Each row below holds a small network's activations on one input, seen along a few directions.
Each table varies a few parts of the input and shows all the possible inputs, shuffled.
Descriptions start from the smaller parts, as in this example, which fits no table here: ring(5) and (point or ring(9) or (values(3) and line(4))).
Shared parts are said once, and a part with two or three values counts as separate values.
In the rows, zero is written as 128.

Other details of the inputs vary at random and push rows far along two fixed directions, the same in every table; ignore that.

A family of inputs:
row 1: [ 98  46  60 174 126 177 108 200 101  89 117]
row 2: [ 59  67  71 192 181 160 142 194 125 104 128]
row 3: [ 72 156 153 119  65 215  90 144  94 149 145]
row 4: [ 73 170 136 126  68 211  88 145  87 154 139]
row 5: [ 31 192 143 146 123 190 110 131 112 169 161]
row 6: [198  80 122 118 165  74 154 125 160 129  99]
row 7: [182 214 172  99  94 102 129  45 153 171 125]
row 8: [ 68 155 145 167  65 189 116 115 124 194 166]
row 9: [ 51  46  94 178 184 151 129 195 128 106 133]
row 10: [204  82 128  92 146  81 128 138 123  71  96]
row 11: [201  87 103 137 153  66 156 110 158 118 102]
row 12: [170 109 116 126 191  50 163 120 134  85 132]
row 13: [142 241 173  81 127  95 139  53 143 134 141]
row 14: [ 80  20  96 189 141 158 126 187 148 138 115]
row 15: [204  93 105 126 170  72 150 132 157 132 101]
row 16: [ 64 156 139 162  68 189 114 114 131 192 164]
row 17: [205 102 100 104 142  81 134 150 123  72  88]
row 18: [198  92 101 138 160  67 153 124 156 124  90]
row 19: [182 214 170  62  68 106 117  64 112 120 138]
row 20: [ 94  38  74 163 131 178 117 215  92 101 110]
row 21: [181 218 168  61  67 110 118  70 118 118 130]
row 22: [ 68 152 164 116  63 209  76 138 104 142 150]
row 23: [171 107 119 111 204  69 169 134 141  91 111]
row 24: [ 58 147 158 149  81 194  97 118 135 200 148]
row 25: [145 233 178  79 124  80 137  58 139 136 158]
row 26: [ 94  28  76 193 153 167 135 188 127 152 115]
row 27: [169 104 129 110 201  61 161 131 143  89 111]
row 28: [181 212 173  60  67  99 120  68 106 125 139]
row 29: [ 33 182 135 151 114 185 116 113 118 153 172]
row 30: [165  98 139 110 199  55 147 122 152  81 115]
Each input here is: values(3) and line(10).
- Changing only the line(10) part turns row 19 into row 22. The same change can be made to row 25. Which row results? => row 30
- Which other rows does row 18 become when the values(3) part takes its other values? List them by row number. => row 2, row 17

A family of inputs:
row 31: [ 69  61  76 182 119 234  98 221 112 144  95]
row 32: [ 76 174 197  99  21 212  58 103  88 163 159]
row 33: [ 51 193 202 100  57 201  88 102  94 145 182]
row 34: [ 51  15 105 182  92 215  89 195 124 137 123]
row 35: [155  53  44 163 207  55 168 154 149  45 129]
row 36: [167 220 162  63 180  69 145  77 138 106 111]
row 37: [179  52  71 115 203  87 162 198 105  46  79]
row 38: [ 78  57  49 186  66 210  98 204  85 114 147]
row 39: [ 70 213 149 158  57 199 122  75 139 234 179]
row 40: [ 19  85  65 236 144 175 139 175 134 151 169]
row 41: [150  54  73 155 252  53 181 180 148 106  83]
row 42: [165 171 203  94 162  33 153  55 166 140 134]
row 43: [185  39  44 146 166  71 165 171 116  34 120]
row 44: [230 179 137  90  73  71 139  69 144 133 110]
row 45: [ 19 210 205 122  95 192  86  84 129 154 195]
row 46: [234 189 154  42 112  83 115 107 101 111  80]
row 47: [209 191 169  85 162  83 156  73 157 173  88]
row 48: [198 148 198  84 135  62 140  58 175 167 121]
- Changing only one part turns row 37 into row 43. The same change can be made to row 36. Which row results? => row 35
- What is each input in this table made of? => values(3) and ring(6)

A family of inputs:
row 49: [179 186 172  69 151  61 136  85 123 111 119]
row 50: [ 85 172 172 109  56 194  92 117 105 162 136]
row 51: [ 81  61  66 181 104 199 105 196 112 126 125]
row 52: [218 173 140  77 101  88 126  81 136 117 103]
row 53: [ 63  67  76 204 146 186 127 174 147 146 138]
row 54: [ 68 194 153 144  85 174 122  93 135 195 151]
row 55: [180 157 175  80 103  47 132  57 139  92 155]
row 56: [ 92 173 169 109  63 204  82 111 115 156 140]
row 57: [ 63  64  81 203 147 185 143 183 130 159 150]
row 58: [212 159 176  61 110  87 132  91 119 122 113]
row 59: [174  75  69 143 197  78 156 157 141  64 102]
row 60: [ 60  65  77 204 145 174 130 181 129 159 142]
row 61: [178  71  73 137 197  74 173 167 125  76 113]
row 62: [185 170 180  85 148  69 137  64 167 137 113]
row 63: [175  55  75 159 188  65 160 152 164 105  97]
row 64: [171 185 171  69 146  66 142  86 131 105 111]
row 65: [ 75  47  98 169 115 194  99 204  98 127 128]
row 66: [179 188 169  65 152  74 133  77 140 100 116]
row 67: [208  47  75 134 155  88 156 172 120  85  98]
row 68: [ 66 216 141 130  93 181 108 106 115 156 157]
row 69: [169  72  70 141 191  67 166 163 132  69  96]
row 70: [166  39 101 145 198  65 150 158 164  98  94]
row 71: [ 75  46  94 166 113 196  96 200 112 117 121]
row 72: [ 63 196 174 112 106 188 113 114 102 157 166]
row 73: [175 188 170  69 148  68 131  84 137 102 113]
row 74: [ 70 176 184 129 102 181 120 101 128 194 163]
row 75: [ 99 185 143 124  54 191  96 113  97 176 147]
row 76: [ 46  50 105 189 148 176 125 185 137 145 130]
row 77: [ 64 184 183 131  97 172 105  98 127 196 158]
row 78: [200  45  70 136 149  80 149 169 127  79  80]
row 79: [ 68 213 144 129  96 177 112 109 102 164 162]
row 80: [188 176 151  94  92  48 141  50 139 101 159]
- What is each input in this table made of? => values(2) and (point or (values(3) and line(5)))
- Changing only the values(2) part turns row 62 into row 53. The same change can be made to row 49. Which row results? => row 79
- Which other rows does row 51 become when the line(5) part takes its other values? List them by row number. => row 52, row 67, row 75, row 78
